Each row below holds a small network's activations on one input, seen along a few directions.
Each table varies a few parts of the input and shows all the possible inputs, shuffled.
A made-up example of a description, with smaller parts first: one of 5 places around a ring, together with either a single point or one of 9 places around a ring or (one of 3 separate values, together with one of 6 places along a line).
Shared parts are said once, and a part with two or three values counts as separate values.
In the rows, 128 means zero.

Other details of the inputs shift rows strongly along two fixed directions, in all tables alike. That doesn't count.

A family of inputs:
row 1: [153 141 127 121 111 119 102 120 126 134 106 138]
row 2: [ 85 132 149 172 136 200  94 166 155 113  97 124]
row 3: [178 114 131 138 106  96 102 124 138 146 111 133]
row 4: [ 76 196 132  88 119 111 158 106  59 120 115 134]
row 5: [176  73 137 142 123 111 136 143 150 155 121 106]
row 6: [ 79 111 126 162 152 214 107 164 160 120 116 118]
row 7: [176  78 125 128 133 107 129 127 167 128 151 121]
row 8: [ 69 180 110  72 125 122 169 104  63 129 124 118]
row 9: [ 67 168 112  87 126 116 163 110  69 132 130 116]
row 10: [ 78 154 122 173 146 220  70 159 164 102 120 149]
row 11: [ 94 189 128 112 133  83 177 107  65 116 151 145]
row 12: [140 117 118 107 136 123 140 115 141 117 159 131]
row 13: [ 73 123 122 159 158 248 111 170 161 102 123 129]
row 14: [ 87 157 121 167 146 226  75 158 163  98 121 152]
row 15: [177  76 131 117 116  85 126 120 159 144 139 109]
row 16: [173 106 149 155 126  93 141 132 132 139 124 132]
row 17: [ 92 195 110 113 128  85 136  95  76 129 149 148]
row 18: [191 111 147 150 131 105 148 132 131 126 131 138]
row 19: [194  71 132 147 136 106 148 144 151 145 138 118]
row 20: [170  72 130 114 114 106 117 121 159 139 125 112]
row 21: [ 72 173 108  51 117 105 153  87  80 121 142 121]
row 22: [117 113 119 114 134 117 129 116 141 126 150 121]
row 23: [174 118 133 147 113  92 104 123 139 146 123 134]
row 24: [181 104 151 136 109  83 138 128 123 143 106 126]
Description of these inputs: one of 4 places along a line, together with one of 6 places along a line.
Question: The inputs of row 3 and row 23 match in every part but the place on the line of 6. If row 24 is changed in the same way as row 3 into row 23, which row does it become?
Answer: row 2
Question: A walk changes only the place on the line of 6. It starts at row 8 and steps to row 9. List the rest of the walk in order.
Answer: row 5, row 6, row 19, row 13
Question: A walk changes only the place on the line of 4. It starts at row 1 and steps to row 4. List the rest of the walk in order.
Answer: row 8, row 21
Question: Which other rows does row 21 become when the place on the line of 6 takes its other values? List them by row number.
Answer: row 7, row 12, row 15, row 20, row 22

A family of inputs:
row 25: [ 26 191 118  87 140 152 150 111  81 114 127 128]
row 26: [130 101 123 155 138 178 103 159 171 119 138 129]
row 27: [ 36 225 140 123 129 148 136 110  74  98 139 149]
row 28: [133  97 130 147 148 173 102 145 175 112 123 122]
row 29: [120 143 112  94 130  78 158 100  91 116 156 132]
row 30: [182 100 139  99 117  52 166  98 105 155 133 122]
row 31: [118 100 130 160 139 188 115 169 159 125 123 122]
row 32: [ 66 152 118 105 138 162 116 128 131 109 128 133]
row 33: [196 109 128  93 122  12 193  96  86 150 145 118]
row 34: [106 154 112  94 138  93 155 105  99 114 151 129]
row 35: [237 134 132 103 105  18 167  83  78 160 136 144]
row 36: [125  85 139 143 131 174 106 158 162 124 101 122]
row 37: [235 109 157 134  96  10 157 115 110 145 138 139]
row 38: [188 156 127 110 119  72 148 105  94 143 123 143]
row 39: [130 103 130 141 127 178  85 147 181 127 117 112]
row 40: [157 116 131 162 125 185  85 165 155 119  94 143]
row 41: [178  82 135 134 115 126 103 129 169 143 128 113]
row 42: [141 104 133 128 118 136 120 145 148 140 110 105]
row 43: [190 106 163 168 118 115 110 156 165 126 110 135]
row 44: [118 123 132 182 140 171  72 165 167 129  95 135]
row 45: [118  99 136 153 150 186 114 155 163 116 108 115]
row 46: [228  90 134 119 121  31 182 112 117 168 151 118]
row 47: [112 191 146 123 122  93 148 111  92 117 135 142]
row 48: [201 111 133  87  99  12 178  84  85 170 145 108]
row 49: [129  87 140 157 146 183 112 150 162 120 112 116]
row 50: [125  99 126 143 118 178  88 144 175 124 119 117]
row 51: [154 114 131 168 123 198  86 156 161 120  91 146]
row 52: [207  88 138  97 114  30 170 108 114 158 128 120]
row 53: [126 110 130 190 129 170  76 152 163 131 100 140]
row 54: [ 22 207 103 100 146 161 146 107  82 108 169 139]
row 55: [ 35 196 113 105 144 153 163 113  72 120 155 130]
row 56: [123  92 131 137 132 173  92 150 173 115 116 130]
row 57: [ 37 219 132 125 120 144 140 113  75  96 136 152]
row 58: [ 11 221 105 126 136 141 116 119  64 111 129 150]
row 59: [ 17 196 100  95 143 157 145 101  80  92 152 138]
row 60: [135 104 127 156 145 181 104 155 181 124 136 126]
row 61: [ 52 227 107 101 135 160 131 123  70 105 118 151]
row 62: [107 151 117  98 138  99 153  94  95 117 156 131]
row 63: [127 149 124  89 114  76 161 102  90 147 135 109]
row 64: [130  97 126 140 119 171  86 152 173 123 119 115]
row 65: [127  85 135 155 141 178 111 161 160 115 109 117]
row 66: [126  84 138 145 128 177 110 149 164 127 101 124]
row 67: [157 119 126  99 104  64 155 112  98 150 133 110]
row 68: [ 15 224 112 129 142 148 117 104  67 117 132 148]
row 69: [134 102 124 155 143 179 103 162 181 122 134 126]
row 70: [102 154 119  86 131 101 145  99 106 124 142 133]
row 71: [128 101 128 139 125 176  85 154 181 125 115 112]
row 72: [154 153 126 133 127  54 134 104  98 151 129 137]
row 73: [107 137 122 130 140 145 146 143 123 130 136 122]
row 74: [210  54 142 145 103 107 122 139 167 157 110 105]
row 75: [176  79 133 154 126 131 139 145 155 145 131 122]
row 76: [130  92 136 138 135 174  94 139 174 122 119 129]
row 77: [199  53 140 153 127 117 134 140 162 138 116 116]
row 78: [137 120 122 100 118  92 142 102 120 130 140 135]
row 79: [132 146 109 104 123  78 167  98  97 134 170 136]
Question: Describe the family of inputs behind these rows.
Answer: one of 5 places around a ring, together with either one of 3 separate values or (one of 2 separate values, together with one of 4 places along a line)
Question: The inputs of row 52 and row 36 match in every part but the place on the ring of 5. If row 61 is changed in the same way as row 52 into row 36, which row does it become?
Answer: row 40
Question: The inputs of row 71 and row 41 match in every part but the place on the ring of 5. If row 43 is changed in the same way as row 71 into row 41, which row does it become?
Answer: row 27

A family of inputs:
row 80: [142 159 123  86 112  60 149  88  83 138 133 133]
row 81: [147 137 133 112 115  66 149 111  97 141 126 130]
row 82: [ 63 177 108 123 140 160 124 125 109 104 143 144]
row 83: [111 134 121 151 142 167 101 144 152 117 133 135]
row 84: [107 153 121 124 133 111 132 116 113 117 146 139]
row 85: [ 89 140 129 151 138 191 110 151 132 112 111 131]
row 86: [ 43 181 120 115 125 162 107 117 106 111 117 134]
row 87: [ 54 149 109  83 143 155 152 115 108 112 145 115]
row 88: [173  77 145 181 135 169  94 166 182 136 102 121]
row 89: [207  71 149 162 122  98 124 141 159 144 113 122]
row 90: [231  67 149 146 116  90 123 140 162 151 104 124]
row 91: [202  98 134 137 120  72 150 119 126 145 140 136]
row 92: [141 157 127 106 129  68 170  99  84 133 151 141]
row 93: [115 175 114  96 132  79 158  96  82 121 157 143]
row 94: [207  61 153 180 126 150 103 162 194 137 117 127]
row 95: [100 138 135 149 141 184 113 149 139 113 109 130]
row 96: [190  72 140 162 117 148  78 150 186 145  99 121]
row 97: [165 124 137 122 110  86 140 125 118 143 122 126]
row 98: [ 57 167 120 142 143 201 100 146 140  98 134 137]
row 99: [118 131 106  66 124  69 185  90  81 137 162 115]
row 100: [ 70 138 107  93 139 145 148 117 115 126 148 110]
row 101: [172  85 124  86 121  45 174  98 116 149 155 109]
row 102: [ 86 157 120 119 123 159 106 124 118 118 114 133]
row 103: [ 65 153 125 159 148 211 103 151 144 110 124 137]
row 104: [104 152 129 129 133 117 141 119 106 122 141 140]
row 105: [207  62 155 177 122 146 104 165 187 139 104 118]
row 106: [153 106 121  79 118  66 176 101 109 143 157 107]
row 107: [ 93 129 130 152 132 198  93 160 148 117  98 131]
row 108: [130 158 126  97 106  80 139  99  94 136 132 128]
row 109: [ 98 132 130 152 134 187  95 157 149 125 103 127]
Question: The inputs of row 82 and row 84 match in every part but one. If row 99 is changed in the same way as row 82 into row 84, which row does it become?
Answer: row 101
Question: Describe the family of inputs behind these rows.
Answer: one of 5 separate values, together with either a single point or one of 5 places along a line
Question: Which other rows agree with row 103 in the choice among 5 separate values? List them by row number.
Answer: row 83, row 88, row 96, row 100, row 109

A family of inputs:
row 110: [ 86 131 118 125 133 198 106 144 150 104 118 127]
row 111: [184  73 128 132 112  93 111 126 159 149 127 113]
row 112: [ 35 211 141 157 137 223  79 161 132  92  98 144]
row 113: [169 176 131 120 104  40 149 112  78 149 130 140]
row 114: [129 104 147 198 140 205  61 176 182 106  78 150]
row 115: [ 75 126 117 139 136 194  82 142 159 122 115 116]
row 116: [217 121 154 151 106  68 132 110 124 142 128 148]
row 117: [194  76 145 126 122 107 144 131 152 137 118 115]
row 118: [ 44 200 124 165 137 221  90 140 114 109 113 152]
row 119: [ 74 175 135 181 138 229  65 176 156 115  88 136]
row 120: [192  81 137 140 132  96 130 127 168 134 148 128]
row 121: [ 51 178 110 104 143 146 158 121  79 112 148 128]
row 122: [189  99 134  94 113  68 144 104 130 145 134 123]
row 123: [170 160 137 132 102  61 148  99  84 137 141 153]
row 124: [174  99 133 108 113  65 132 103 136 142 137 116]
row 125: [ 71 184 120  86 140 106 179 100  66 112 157 129]
row 126: [189  89 135 114 114  81 161 122 126 141 128 117]
row 127: [188 100 159 194 116 167  69 183 192 128  87 134]
row 128: [ 54 160 109 102 130 177 114 127 115 116 126 129]
row 129: [ 80 179 108  82 131 106 177  99  65 130 140 122]
row 130: [ 68 186 100  93 136  94 163  97  77 121 173 139]
row 131: [ 88 131 113 132 142 209 100 146 154 114 113 124]
row 132: [188 100 125 113 124  76 148 115 128 133 151 128]
row 133: [ 66 188 100  97 143 106 158  98  83 124 168 136]
row 134: [158 134 123  94 129  70 161  98 104 126 158 130]
row 135: [158  70 145 142 121 158 112 155 171 135 105 115]
row 136: [154  74 137 151 126 137 108 143 165 147 110 104]
row 137: [143 121 129  97 108  45 165  97  93 145 143 113]
row 138: [160  78 147 159 141 141 126 150 176 128 132 121]
row 139: [110 166 110  90 128  59 174  90  82 125 176 138]
row 140: [209  78 145 186 127 117  90 154 164 139  90 146]
row 141: [128  99 124 134 133 181  92 146 169 134 110 120]
row 142: [155 126 125  87 117  58 172  98  88 158 136 117]
row 143: [ 52 173 117 106 141 151 156 123  87 105 146 129]
row 144: [ 63 171 110  95 130 140 160 116  80 118 134 124]
row 145: [134 112 144 209 126 230  58 176 184 118  94 146]
row 146: [172  82 135 133 128 152 110 140 176 123 115 121]
row 147: [ 69 151 144 181 151 228  64 164 159  90  82 153]
row 148: [176  73 148 135 117  97 126 128 156 143 119 107]
row 149: [ 62 181 116  98 136  96 179 104  73 117 165 134]
row 150: [ 55 160 107 122 147 193 116 138 122 102 140 132]
row 151: [ 80 129 123 121 129 195  97 143 151 112 116 127]
row 152: [154 130 122 110 133  49 182 101  94 151 161 124]
row 153: [ 69 179 124  71 124 100 171  94  68 124 140 125]
row 154: [206  71 136 141 134  99 144 136 148 150 131 115]
row 155: [182  76 135 152 131 101 142 141 155 145 141 121]
row 156: [ 57 167 105 119 152 186 120 131 117 108 141 131]
row 157: [177  66 138 143 115 103 121 137 156 151 117 106]
row 158: [158  73 134 145 117 139  92 141 180 132 118 115]
row 159: [ 63 220 111 114 139  98 142  98  48 121 123 157]
row 160: [183  70 138 130 116 113 130 139 150 152 114 114]
row 161: [191  97 118 107 115  81 146 115 128 143 134 123]
Question: Describe the family of inputs behind these rows.
Answer: one of 4 places along a line, together with either one of 3 separate values or (one of 2 separate values, together with one of 5 places along a line)
Question: The inputs of row 114 and row 159 match in every part but the place on the line of 4. If row 135 is changed in the same way as row 114 into row 159, which row does it become?
Answer: row 142
Question: The inputs of row 155 and row 138 match in every part but the place on the line of 4. If row 160 is changed in the same way as row 155 into row 138, which row does it become?
Answer: row 153
Question: Which other rows does row 121 become when the place on the line of 4 takes its other values? List them by row number.
Answer: row 125, row 143, row 154
Question: Which other rows does row 157 become when the place on the line of 4 takes its other values? List them by row number.
Answer: row 136, row 137, row 148
Question: Which other rows does row 138 become when the choice among 2 separate values takes its other values? List them by row number.
Answer: row 120
